Here are a small network's activations along a few directions, averaged over the inputs that share one value of a field.
Related values have similar rows: they may be neighbours, one step apart, or belong to one group.
Strong random noise was added to every row along 2 fixed directions; ignore it. To show where, here is one row again and again, with new noise each time:
[-287  319  459 -572 -234  346 -127  112  128 -314  -60   78  359  -50
   41 -604]
[-125  119  190 -138   33  -28  125  177   81 -348  -34 -137  -51    0
  -69 -266]
[  15   -3   30  -46  434 -401  207  291  127 -214   54 -508 -261 -166
 -171 -286]
[ -86   35   72  178  -33  -79  285  148    3 -477  -78  -49 -254  168
  -89   48]


SIREZ, 15 values:
bas: [  42 -143   78  510   95 -392  489  123 -204 -326   97  -74 -550  260
  -66  483]
sufif: [ 144  228 -147 -223 -608  541 -410 -100 -321  352   96  454  437   25
  368  131]
luril: [-150  -83  -50  -84  498 -579   73   61  285  -84  128 -173 -281   24
 -255  308]
lumek: [ -46  175  468 -290  203  111  101   14   70  -69  211 -274   17 -101
   13  -94]
meti: [ 149 -404 -499  544   21   25  167  159 -258  225   29  349   32 -166
 -175   90]
lag: [  61 -137 -363  490   87  342   23  108 -162  -72   56  732  289 -129
  237  247]
lugov: [-443  249  346 -258 -496  535  147 -324  210 -495  -85  412  165  224
  182  172]
tage: [ 594 -277 -259  198  302 -173  -44  181 -129  179  236   36  -91 -444
  216   29]
nelis: [-276  -85  130 -344 -362  336 -373 -484  126  116 -204  174  163  459
  -33 -171]
ded: [ -71  118  285   90 -576  120 -324 -342   60   84 -187  -30  108  146
  -56  164]
fenat: [ 219 -139 -524  289  -90   78  204   77 -454  395 -221  237  187  100
  -47  261]
sorid: [ 420   15 -468  -73  516 -302 -189  160   35  715  329 -244   60 -267
  268 -118]
ginaf: [-305  298  112  285 -890  506 -123 -697 -193  -76 -378  539   56  653
  -59  552]
fur: [-152  180  315 -286    6   55   29  213  106 -346  -20 -157   77  -68
  -27 -410]
kem: [ -54 -298   22  318 -416   50  -79 -334  119  -51 -383  107 -342  357
    1  417]
The values of SIREZ form 3 separate groups.
- Which other values are in the same group as nelis? Give them in the order they are listed. => ded, ginaf, kem
- Which other values are in the same group as lag? Give them in the order they are listed. => sufif, meti, tage, fenat, sorid

NEP, 11 values:
zur: [ 315 -283 -614  743  -89 -246   87 -108 -334  382 -129  -43 -252  123
 -173  546]
godu: [  37  190  285 -434  462 -176  -98  445  133  -73  223 -277  261 -521
  -10 -633]
pude: [  71 -234  -46  443  177 -226  439  303  -24 -557 -116  -75 -491  150
 -105  180]
ter: [ -19   23  125 -142  -24 -371 -104 -258  165  124   32 -475 -394  174
  -68  284]
vuse: [ 161 -359 -341  394 -246  194   15 -190 -144  113  -21  653   -4  111
  167  402]
bol: [ -91 -143 -264  243  571 -613  517  173   96 -341  -31 -506 -634  145
 -393  151]
saz: [ 449 -266 -474  951  429 -431  654  313 -369 -265  270   13 -667  108
   37  776]
luket: [   9  -44 -252   70 -391  359 -298 -182 -165  375 -179  534  367  121
  188    1]
mip: [ 243  -88 -303  199  163   26  158  165 -103  201  147   39   32 -209
  233  211]
zok: [-240  -31  206   17  217 -310  174  -76  200 -159  -64 -357 -245   78
 -309   29]
fes: [ -27   69   95  244   46 -250    4 -284  186 -157  -57 -516 -414  215
 -173  271]
The values of NEP form a line.
- List every value one step from mip, in the order listed. => vuse, saz
- List every value one step from zok, in the order listed. => bol, fes
- List every value one step from zur, in the order listed. => luket

RISAR, 11 values:
suge: [  40   51  -36  355 -142 -202   93 -135   39 -311 -150 -274 -434  297
 -124  447]
tir: [-106  154   69   90  -17  187  163   34   20 -366  -14  200  -64  231
  183  114]
geda: [ 163 -154  -98  253   72 -104  295  115  -25 -308  242  281 -311   23
  198  467]
lobi: [-119  215  442 -318 -485  255 -463 -425  133  201  -22  -34  209  106
  109  -10]
talun: [-269   26  282 -308 -181  127  -92  -58   44  -84 -183  115  118  167
 -111 -290]
gela: [ -67  -51   23   -8  196 -190  192  257  108 -147  -61 -219 -131  -81
  -55  -88]
lav: [-242 -131  159    6 -241  227   64  -71  135 -361 -214  214   23  114
 -168 -180]
sevo: [  91  -77 -400 -222  161   -2 -425 -206   54  834   65   12  469 -385
   23 -277]
ropak: [ 110  116   81 -123  460 -179  143  399 -102  -34  295 -154  141 -392
  -78 -312]
dum: [-240  248  242 -401 -494  424 -287 -429  -80  288 -112  176  361  248
   12  -31]
luve: [ 284  -19 -260   63 -121  339  -71  305 -328  167   17  378  346 -184
  261 -207]
The values of RISAR form a line.
- How many steps from neighbour to neighbour lead from dum to luve, at the fewest? => 9
- List every value one step from tir, in the order listed. => geda, gela
- List every value one step from talun, in the order listed. => suge, lav
